Each row below holds a small network's activations on one input, seen along a few directions.
Each table varies a few parts of the input and shows all the possible inputs, shuffled.
A made-up example of a description, with smaller parts first: one of 2 separate values, together with either a single point or one of 11 places around a ring or (one of 4 places along a line, together with one of 8 places around a ring).
Shared parts are said once, and a part with two or three values counts as separate values.
In the rows, 128 means zero.

Other details of the inputs shift rows strongly along two fixed directions, in all tables alike. That doesn't count.

Table:
row 1: [155  95 154 151 120 118  88 165 103 162 116 100 146 127]
row 2: [139 125 215 142 110 104  90 164 174 166 182  65  73  82]
row 3: [149 120  87  78 127 109  94 133  88 134  93 173 171 147]
row 4: [141 113  97 138 146 108 121 117  93 127  78 185 179 141]
row 5: [163 184 193 140 120 116 173 100 220  82 167 104  64  86]
row 6: [143 111  85 122 143 138 136 128  62 115 104 119 178 151]
row 7: [ 98 156 171 133  96 119 153 104 227 127 207 107  50  97]
row 8: [154 172 198 150 114 115 170  99 218  81 175 126  61  84]
row 9: [134 102  89 133 137 139 131 127  60 114 114 140 177 151]
row 10: [103 154  36  77  92 142 201  60 194 113 174 160 147 139]
row 11: [127 162  53 122  94 170 233  49 168  74 161 170 138 152]
row 12: [137 169  52 114 103 168 233  53 167  78 149 146 138 153]
row 13: [162 113 166 150 144 103  83 159 126 155  82 134 147 115]
row 14: [133 120  93  92 130 104  96 125  75 123 101 185 160 150]
row 15: [138 134 154 103 141 113  89 145  97 108 121 145 114 124]
row 16: [116 117 150 125 139 125 111 142 102 129 157 107 120 113]
row 17: [104 132  98 127 157 155 134 141 111 134  89 119 139 150]
row 18: [144 173  62  54 116 128 183  69 135  64 143 170 138 144]
row 19: [ 95 119  85  99 163 142 117 135  88 135 104 115 156 142]
row 20: [111  98  94 116 131 115 114 126  77 148 131 145 166 140]
row 21: [142 115 172 161 104 113 124 133 138 134 156 109 106 119]
row 22: [ 90 107 152 131 161 133  80 165  99 150 119 104 119 121]
row 23: [103 134 217 177 116 123 108 162 194 158 145  92  47 102]
row 24: [144 101 153 166 123 136  95 165 119 170  90 108 135 130]
row 25: [ 94 118 109 137 149 155 129 142 110 133  97 139 136 146]
row 26: [129 103 158 180 128 130  94 157 103 161  97 121 126 135]
row 27: [125 128 145 115 145 125 114 143 103 130 147  84 123 114]
row 28: [111 107 146 150 136 136  87 177 133 179  86 111 128 131]
Description of these inputs: one of 4 places along a line, together with either one of 2 separate values or one of 5 places around a ring.
The inputs of row 14 and row 18 match in every part but the place on the line of 4. If row 21 is changed in the same way as row 14 into row 18, which row does it become? -> row 6
Change only the place on the line of 4 in row 22. List by row number the other rows that result. -> row 7, row 10, row 19
Change only the choice among 2 separate values in row 13. List by row number the other rows that result. -> row 3
Change only the choice among 2 separate values in row 15. List by row number the other rows that result. -> row 8

Table:
row 29: [158 155 217 137 141 102  84 166 201 133 121  94  81  66]
row 30: [ 82 129 158  97 142 115  98 161 133 133 181 101 115  99]
row 31: [102 100  67 128 114 140 133 149 111 166  88 138 160 164]
row 32: [158 139 148 119 162 128  69 176  95 125  53 115 134 125]
row 33: [193 110 191 132 142 124  55 197  71 128  86  81 137 107]
row 34: [147  98  86 125 112  87 125 114  46 122 106 179 177 156]
row 35: [ 86  99 147  97 136 111  39 199  63 168 130 117 132 136]
row 36: [123 130  97 123 126  82 124 107  89 130  82 179 147 159]
row 37: [185 134 198 135 135  76 112 136 144 132 159  92 121  89]
row 38: [116  90 157 166 130 142  68 186  84 210  69 108 132 129]
row 39: [136 103  48 117 111 133 144 101  59 105 116 226 193 167]
row 40: [116 112  83 156 145 157 134 120  81 124 102 115 168 171]
row 41: [115 155 165  91  84 114 140  99 204 125 216 105  43  99]
row 42: [150 125 170 132 189  75  54 166  93 167  69 113 153 116]
row 43: [117 157  65 133 111 163 219  49 182 123 170 156 154 125]
row 44: [183 128  85  96 104  90 134 101  89 128 124 160 181 156]
row 45: [ 87 132  34  58 147 153 141 105  45 106 127 151 187 171]
row 46: [ 86 162  92  70 112 129 183  74 175  99 216 139 126 113]
row 47: [150 102 117 136 152 104 117 139  18 105  91 138 165 147]
row 48: [112 154 139 143 140 118 157 100 175  97 139 175 107 108]
row 49: [136 166 151 120  82 141 165  92 241  95 157 178  68 121]
row 50: [123 130 190 188 132 153 112 137 129 143 132  66  84 115]
row 51: [ 86 119  30  58 117 131 124 105  62 137 134 178 190 173]
row 52: [125 156 164 145  76 142 177 128 233 156 177 102  56 114]
row 53: [128 130 169 150 169  92  92 154  66 124  68 116 112 137]
row 54: [117 151  62 138  70 153 200  41 175 121 167 159 136 151]
row 55: [167 185 205 126 102  73 119 114 214 137 157 108  53 108]
row 56: [165 155 198 130 107 102  75 163 188 143 111 115  74  97]
row 57: [159 155 134 112 169 101  99 135  88 127  74 117 140 147]
row 58: [123 119 232 183 181 119  43 204  79 138  68 109  75 116]
row 59: [125 149 138 120 131 144 162 100 213  92 137 174 112 107]
row 60: [117 145 111 140 114 152 190 120 180 102 154  92 100 148]
row 61: [111  83 198 202 168 129  49 179  90 193  95  75 135 101]
row 62: [121 138 210 192 116 124 141 121 227 134 196  67  65  88]
row 63: [102 118  59 128 137 163 170 104 117 153 102 150 186 130]
row 64: [146  91 196 165 156  73  82 166  74 138 121 112 132  94]
row 65: [118 117 244 184 147 128  95 205 187 192 138  49  63  74]
row 66: [138 108  76 127 150 151 136 124  31  86 100 187 184 160]
row 67: [113 157 129 149  94 151 201  88 209  83 182  84  75 132]
row 68: [ 99 106 125 162 132 127 136 129 159 133 138  99 137 123]
row 69: [110 118  52 126 146 181 154 123  61 145  67 138 184 161]
row 70: [128 164  52  89 124 176 205  65 163  54 112 204 145 162]
row 71: [127 175 191 154  88 109 153 102 224 103 172 159  34 107]
row 72: [125 105 136 169 123 144  92 147  95 193  98 125 139 142]
row 73: [196 188 171 111  94 104 189  81 187  75 201  93  79 108]
row 74: [101  92  40  65 173 128 104 112  67 134 110 155 184 129]
row 75: [ 89 114 180 108 164 129  47 209  55 142 128  73 110 126]
row 76: [119 137 155 155  79 124 160 134 223 138 176  94  68 131]
row 77: [116 133  82 126 137 172 171 136 114 138 102 118 145 155]
row 78: [112 123 165 156 137 149 128 177 141 145 112  62  85 125]
row 79: [131  87 118 146 162 125 104 146  56 119 109 180 185 124]
row 80: [108 127  99 146  79 130 165  97 184 124 157 123 115 149]
row 81: [174 104 236 156  94 131  75 175 161 138 145 120  80  97]
row 82: [104 128  70  68 149 147 135 107  74 108 133 128 143 147]
row 83: [114  98  79 156 115 135 116 119  99 155 108 142 173 174]
row 84: [117  90 121  91 142 112  51 154  81 165 115 123 114 124]
row 85: [ 97  96 126  95 171 118  76 151  80 155 127 113 148 109]
row 86: [120 107 187 160 181  70  63 169  77 155  68 120 131 110]
row 87: [105 139  50 122 110 142 223  81 203 102 168 139 153 144]
row 88: [179 119  97  98 124 120 127 123 115 108 119 146 194 109]
row 89: [117 156  53  53 123 151 184  59 145  74 176 137 106 131]
row 90: [153  99  87 107 132 155 147 111 113  99 120 189 201 128]
row 91: [168 138 112 107 103 173 182  95 146  63 150 162 137 134]
row 92: [190 151  96  88  60 121 163  89 170  95 160 159 145 122]
row 93: [104 140 137 143 113 137 183 125 220 133 166  94  93 100]
row 94: [122 128  73 144 143 176 153 108  74 140  96 134 170 160]
Describe the family of inputs behind these rows. -> one of 3 separate values, together with either one of 4 places along a line or one of 8 places around a ring or (one of 2 separate values, together with one of 5 places around a ring)
The inputs of row 41 and row 85 match in every part but the choice among 3 separate values. If row 44 is changed in the same way as row 41 into row 85, which row does it become? -> row 37
The inputs of row 42 and row 55 match in every part but the choice among 3 separate values. If row 74 is changed in the same way as row 42 into row 55, which row does it become? -> row 84
Change only the place on the ring of 5 in row 44. List by row number the other rows that result. -> row 34, row 39, row 81, row 92
Change only the choice among 2 separate values in row 59. List by row number the other rows that result. -> row 90
Change only the place on the line of 4 in row 75. List by row number the other rows that result. -> row 45, row 82, row 89
